These are the activations of a small network on made-up records, seen along a few directions, one row for each record.
Here are examples, each followed by its value of one field, Dusu.
The largest differences between rows may come from other fields.
In the rows, zero is written as 500.
Random noise pushes rows far along 9 fixed directions. That doesn't count. These rows show it; they differ only by the noise:
[514 505 554 606 569 606 390 396 547 479 338 493 333 347 419 503 633 556
 521 441 536 599 484 449 649 618]
[509 296 487 491 512 485 402 435 567 506 352 607 481 415 402 325 514 536
 540 312 443 526 438 543 552 579]
[510 551 439 458 432 565 627 639 519 469 622 520 554 596 578 582 380 449
 518 635 445 632 602 541 461 479]
[537 366 476 543 495 525 525 529 576 635 351 605 339 420 421 440 580 607
 422 419 538 590 523 455 643 546]
[585 247 518 470 571 516 601 328 782 301 581 556 510 519 383 456 449 620
 520 445 388 479 423 548 659 550]
[416 497 536 319 558 689 542 586 504 618 446 658 420 372 642 508 474 498
 343 400 691 362 550 660 553 347]
[419 613 485 485 448 554 537 577 427 498 531 483 550 547 546 571 464 445
 537 609 438 652 523 497 440 544]
[357 408 460 246 555 565 419 671 735 520 613 661 425 396 460 703 506 715
 487 542 401 594 571 688 514 564]
[714 461 464 455 595 707 327 602 805 329 589 572 312 320 595 588 429 557
 554 514 498 557 774 651 641 528]
[339 391 606 224 573 492 459 392 541 509 530 616 616 447 640 344 454 583
 354 407 354 320 349 558 485 508]
[515 317 481 500 417 319 765 359 539 601 461 534 572 670 307 385 469 610
 478 423 486 477 369 429 488 460]

[498 410 526 419 603 685 357 449 602 262 522 541 529 350 598 415 444 393
 536 362 493 405 490 664 602 553]  p15
[622 605 602 388 569 509 365 364 562 531 485 476 416 387 645 417 472 579
 447 435 576 295 609 495 474 433]  p10
[594 464 436 461 479 504 526 633 563 588 570 556 462 522 515 572 438 528
 526 536 540 514 637 585 465 388]  p9
[554 467 441 484 479 425 508 434 544 365 623 450 633 580 400 514 398 425
 675 460 586 397 505 630 403 428]  p12
[404 424 553 285 516 408 749 528 552 633 640 608 610 666 580 591 455 675
 317 642 306 463 430 464 459 410]  p14
[497 593 450 550 363 489 817 632 400 631 505 471 493 637 505 532 438 435
 420 531 737 498 551 494 458 385]  p7
[412 589 555 396 527 423 563 485 471 577 580 482 514 540 532 623 546 621
 419 594 454 461 465 439 447 486]  p1
[293 579 450 458 444 534 661 727 471 613 603 522 482 599 443 781 544 581
 438 689 509 693 498 504 511 527]  p2
[770 642 470 708 531 480 267 615 631 516 587 399 238 384 596 686 626 619
 498 790 386 709 786 252 647 666]  p13
[596 626 402 426 441 338 284 602 536 479 673 426 559 530 479 607 385 498
 734 530 561 425 702 650 220 459]  p11
[509 735 632 428 581 479 275 387 418 542 444 437 516 437 644 549 535 547
 542 556 381 458 543 430 357 502]  p14
[354 715 599 440 592 745 402 543 387 443 496 452 442 351 733 558 574 398
 381 569 555 508 507 499 582 573]  p15
[555 514 465 680 395 341 516 410 428 534 354 407 537 615 197 481 534 534
 718 469 441 688 460 396 390 580]  p8
[197 504 510 334 491 614 424 605 423 305 513 540 712 464 540 454 420 335
 603 429 353 613 361 723 364 627]  p7
[469 294 455 431 515 483 618 479 610 528 514 609 550 550 314 561 455 569
 570 399 545 450 422 668 482 378]  p9
[427 575 549 455 520 462 417 442 527 522 479 465 433 435 484 523 595 595
 435 523 418 520 456 430 506 607]  p6
[660 696 488 492 425 444 495 549 451 529 579 387 484 565 575 533 397 470
 536 541 641 416 709 501 350 375]  p2
[659 533 497 472 454 496 623 589 514 650 519 543 423 559 672 394 415 497
 336 519 574 410 670 456 488 356]  p3
[318 329 520 445 511 574 351 476 373 383 368 630 710 453 578 196 432 268
 551 285 315 489 299 628 447 582]  p3
[496 476 455 580 421 605 834 575 441 441 569 507 586 678 528 510 408 351
 469 610 516 642 481 482 566 453]  p10
[541 590 506 537 509 409 422 382 586 337 670 334 528 528 470 611 534 582
 573 650 387 514 493 431 478 612]  p4
[556 636 474 580 458 523 500 484 441 392 506 396 513 541 448 538 472 363
 631 516 560 558 550 533 408 501]  p6
[465 273 374 528 406 447 566 634 409 636 399 644 559 553 444 334 440 392
 483 340 551 486 464 583 488 420]  p11
[525 208 367 528 471 482 579 626 542 565 385 697 496 493 349 435 476 486
 526 316 529 566 479 614 553 462]  p1
[648 427 475 465 443 452 725 572 469 732 496 580 425 567 648 346 445 517
 243 506 632 322 576 393 574 297]  p5
[466 505 575 401 482 416 749 412 483 646 511 507 527 619 435 502 492 630
 381 488 583 353 438 459 462 350]  p8
[711 673 538 553 624 598 275 478 610 356 630 405 359 357 588 720 515 487
 608 608 622 409 731 562 525 451]  p13
[278 553 571 303 474 257 522 392 339 768 456 487 565 560 404 473 600 657
 419 464 522 318 312 442 308 438]  p5
[168 696 660 428 606 535 449 283 406 313 637 327 624 474 504 695 659 540
 476 662 380 469 212 467 492 658]  p4
[701 287 469 501 493 289 631 377 722 606 570 523 421 559 380 420 505 733
 386 471 548 351 519 395 624 451]  p12

Here are new rows. What is Dusu for each?
[748 446 388 402 494 496 388 645 652 298 709 547 606 531 679 451 247 399
 641 503 385 452 748 656 380 425]  p1
[404 331 564 613 626 705 409 470 524 428 383 587 426 344 555 428 638 471
 394 499 347 644 330 428 783 662]  p9
[566 387 479 412 541 335 324 507 638 502 636 539 517 467 519 512 506 626
 515 549 351 421 547 480 466 545]  p13
[446 592 478 676 530 698 686 441 562 314 488 428 427 549 199 820 544 425
 727 519 737 637 480 666 541 438]  p3
[627 592 482 517 517 588 560 573 523 571 515 492 329 458 513 627 514 510
 467 548 718 440 656 540 558 356]  p5
[447 473 454 497 508 619 497 509 530 329 495 539 577 511 379 556 406 359
 705 393 567 526 492 749 407 444]  p3
[692 368 423 550 429 368 428 555 640 496 511 500 438 519 434 399 459 595
 528 459 416 559 628 436 525 565]  p2
[568 521 560 494 622 626 536 479 574 459 607 523 413 421 643 626 531 499
 377 582 633 331 553 504 652 379]  p13
[566 407 548 502 521 484 557 449 483 599 451 546 430 470 629 303 542 523
 282 483 492 370 452 348 653 465]  p5
[414 457 449 564 401 376 579 477 402 535 450 448 594 608 379 409 527 487
 538 502 402 639 382 382 454 640]  p15
[586 657 450 470 405 384 623 650 453 727 623 446 473 641 567 625 455 574
 463 698 547 535 675 419 354 362]  p9
[500 465 498 501 537 544 452 450 521 353 584 481 581 513 543 485 423 412
 552 493 462 425 472 580 503 482]  p11
[419 597 449 433 415 432 485 672 270 622 506 536 648 573 682 430 421 376
 469 551 402 549 521 458 312 478]  p1
[260 523 556 516 535 625 294 596 280 473 452 531 578 403 773 350 569 333
 359 575 230 626 355 403 592 715]  p11
[395 329 448 436 463 281 467 525 460 640 519 590 613 550 390 493 530 570
 511 484 386 475 380 488 406 523]  p13
